Here are a small network's activations along a few directions, averaged over the inputs that share one value of a field.
Related values have similar rows: they may be neighbours, one step apart, or belong to one group.
Random noise pushes rows far along 7 fixed directions. That doesn't count. These rows show it; they differ only by the noise:
[   5  -96   26  -91   85 -111  -24  -37  -19  -57  -12   25  137 -232
  147 -109  -73  -86  -24]
[ -20  278 -111  154 -181 -102  -96    9  300 -279  173  113  508 -232
  -37 -232 -179   -3 -106]
[  69   64   49   25  110  240  -33  210  180  123   13  -12  147  243
 -182  160  -28  -82   72]
[ 232  154  308  -79  -14  317  -58  -87   85 -214  -54   87  136  -62
   -7 -192 -231  307   57]
[ 123  -20  119   60   61  -90  -97 -284    6 -302  134  -36  129 -124
  127 -105  323  306  115]
[-171  267  -67  102 -485   16 -137   71   41 -372  -97  157  797 -411
   59  -89 -650    6 -377]
[  20  184 -248   65  -79  152  110   11  225   82  -66   28 -244   56
  135  -74 -326 -200 -119]
[  40   87  -72   69  -17  169   80 -142  101  -53  -34    6 -237   57
  112   -3  -66   25  -53]
[-183 -188   71  126  297  101   64   44   53   67  156  -16   33  261
 -316  439  516 -121   32]


Field SAB:
vup: [ -36   14  -64   -4 -143 -153  -34   20 -191  -18 -131   28   50 -133
   14  -25  -24   12 -116]
pomen: [  14   27  -30  -12 -152 -124  -87   -4  -52    6   35 -107  149   64
  -42  -49   35   87  115]
gef: [ -38   34 -124  133   18    7  123 -187  143  -20  127  -63 -257  106
   19   43  140  -27   -5]
vigi: [ -81   29  -12  168 -296   64    0 -409 -189 -269   38 -125  -49  105
   75  164  238  447    0]
nonu: [ 141  299 -119  -24   75  297  310  104  388  284   47  183 -811  305
 -289 -345 -226 -220   43]
lav: [ 145  -41 -140   -6   81 -139 -107  171  -90  242  -74 -118  -94  187
   21   70  187  -27  136]
kuli: [ -55 -214  -59 -119  -14 -218  -58   99 -400  163 -339  -62   41 -216
  449  126 -240 -164 -124]
movup: [-191  137 -156  148 -108  127   48  165  208  126  124  -59  117  235
 -286  272  -16 -195  -44]
dulok: [ -85  205 -286  258 -203 -101   43  -64   98  -33  123   28 -172  183
 -136   67  256  -14  -90]
gilek: [  15  202  102  242 -248  199 -106  -31  158 -263  222  -75  427  224
 -296  122  207  421  130]
reko: [-158  -96  214  -29  115   58   34   43 -118  -61    0  162  -51  -84
 -218  135  137   69 -164]
topo: [-125   25  205   -5  -26  -44   -4  193  -60  -69  -41  245  395 -249
 -257  -78 -102   -8 -161]
temez: [ 223  -24   29 -166 -204 -262 -238   -1 -124  -49   11 -162  353  -84
  238 -223  -80  235  278]
dekiv: [  -6  112   82   19 -117   76   44 -154  115 -177   64   56   40 -138
  -19 -170 -187  132  -57]
viba: [  61 -123  139  -53  147 -255  -80 -193  -26 -222   77   27   63 -307
  220 -241  196  126   91]
mubuk: [  99  -21  427  -18  103  357   -3 -190  -30 -214   20   12  -21  117
 -167  115  173  394  101]
bov: [-109 -155  160  -35  263  -66   87 -181  -59  -81   31  118 -205 -170
   34  -53  252   31  -59]
dolav: [-400 -151 -127  317   52  -64   20  -81  -40 -120  199  -65  235  143
 -248  592  578  -89 -198]
sesiz: [  54  -68   86  -44   27  -39  -53   57 -145   18   98  -89   -3  145
 -174   50  216  108  133]
sonug: [ -59 -142  138   73   -8 -181 -140 -179 -309 -289  -25    8  142 -186
  131  133  300  316  -29]
nufe: [ -63 -109  236 -153  -44  -47  -59  148 -157  -61   57   77  350  -76
 -262  -34  -57   32   56]
The values of SAB form a ring.
Q: Which values are neighbours of gef? Give them in the order they are listed.
A: dekiv, mubuk
Q: Which values are neighbours of sesiz? Give them in the order they are listed.
A: nonu, nufe
Q: Which values are neighbours of gilek? Give them in the order they are listed.
A: vigi, movup
Q: Which values are neighbours of kuli? Give them in the order they are listed.
A: bov, sonug
Q: What is the length, in steps, of the shortest route from reko to viba?
A: 4

Field SIZ:
genol: [ 194  234 -139  -62 -108  110  -84   66  237  -24 -121  -24  208 -147
  294 -246 -581 -102 -100]
niv: [  55  339 -200  116 -416  352   74   61 -130 -129 -424  176 -339  -59
  325  102 -643   78 -328]
zazo: [-174 -268  150   67  -31   79  -26 -310 -255 -118   23 -300   20  110
   62  423  389  275   63]
nom: [ -44  205 -417  194 -211 -445 -244  398  170  173  308 -206  677  227
 -303   57  315 -241  204]
rut: [   8  240  176  109  142  -16   90   56  317 -278  208  429   77 -247
 -352 -426   -3   74  -85]
gifid: [-123  310   30  216  -91   -9  102 -225  351 -326  508  129   46   98
 -567 -253  441  239   95]
munog: [-540 -180 -378  195   16 -466   98 -113  121   78  411 -116  -50   58
 -165  229  475 -425  -87]
bogug: [ -92 -109  -70   -8 -164 -132  -39 -238 -122 -104   54 -164  125  -41
  215   29  -15  108  103]
vanil: [-286 -167 -351  246 -253 -106  174 -121 -343  107  -34 -172 -396  276
  -50  501  431  -94 -166]
kub: [ 133  -12 -198  129   -3    0 -180   37 -135   27 -216 -188   -1  142
  386  235   84   16  -38]
pamur: [  92  -56  571 -319  293  443   33  116   91  -91 -168  349   55 -296
 -194 -217 -484  -10 -172]
far: [ 274  312 -184  280 -288 -116 -145  -91   52 -154   68  -79  -89  127
  104  -60  267  476  107]
legu: [   0   96  192  203   28  436  -39  -39  -59 -148 -170  119  -68  277
 -137  354  150  326 -130]
dum: [-216 -168   38   40 -370  303 -107  -10 -359  -34 -320 -234  417  136
  200  584 -365  139 -178]
geto: [ 233  218  212 -352  145  209  164  157  328  178  110  168 -203   29
 -355 -503 -552 -165  232]
nevu: [ -13 -181 -252 -107  223 -322  102 -160  187  189  111 -101 -299 -154
  370 -205  -60 -379   36]
ses: [-603 -145  212  219  126  167  234   61  -71   -5  205  287   -3  243
 -915  622  650 -115 -247]
tos: [-295   78 -161  175  276  -65  313  204  283  278  183  273 -496   52
 -330  -84  231 -457 -182]
pivek: [ 163 -478  -83 -217  292 -627 -208  117 -189  131  -95 -184  460 -406
  532 -118   54 -363  139]
zezo: [-248 -295  -93 -221  675  -51  291  285  273  511  130   84  -73  -26
 -283  110   80 -832   29]
soga: [ 119  429  -11  188 -486  -47 -195  108  153 -356  104  142  519  -90
 -143 -274 -161  391  -90]
The values of SIZ form a ring.
Q: A walk along SIZ starts at niv and steps to its neighbour rut. Put genol, zazo, gifid, bogug, pamur, legu, dum in the order it reaches them.
A: gifid, bogug, zazo, dum, genol, pamur, legu
Q: Which values are neighbours of vanil? Give them in the order they are listed.
A: nom, ses
Q: Which values are neighbours of far? Give them in the order they are listed.
A: tos, soga
Q: What is the length, in steps, of the shortest route from kub to munog?
A: 9
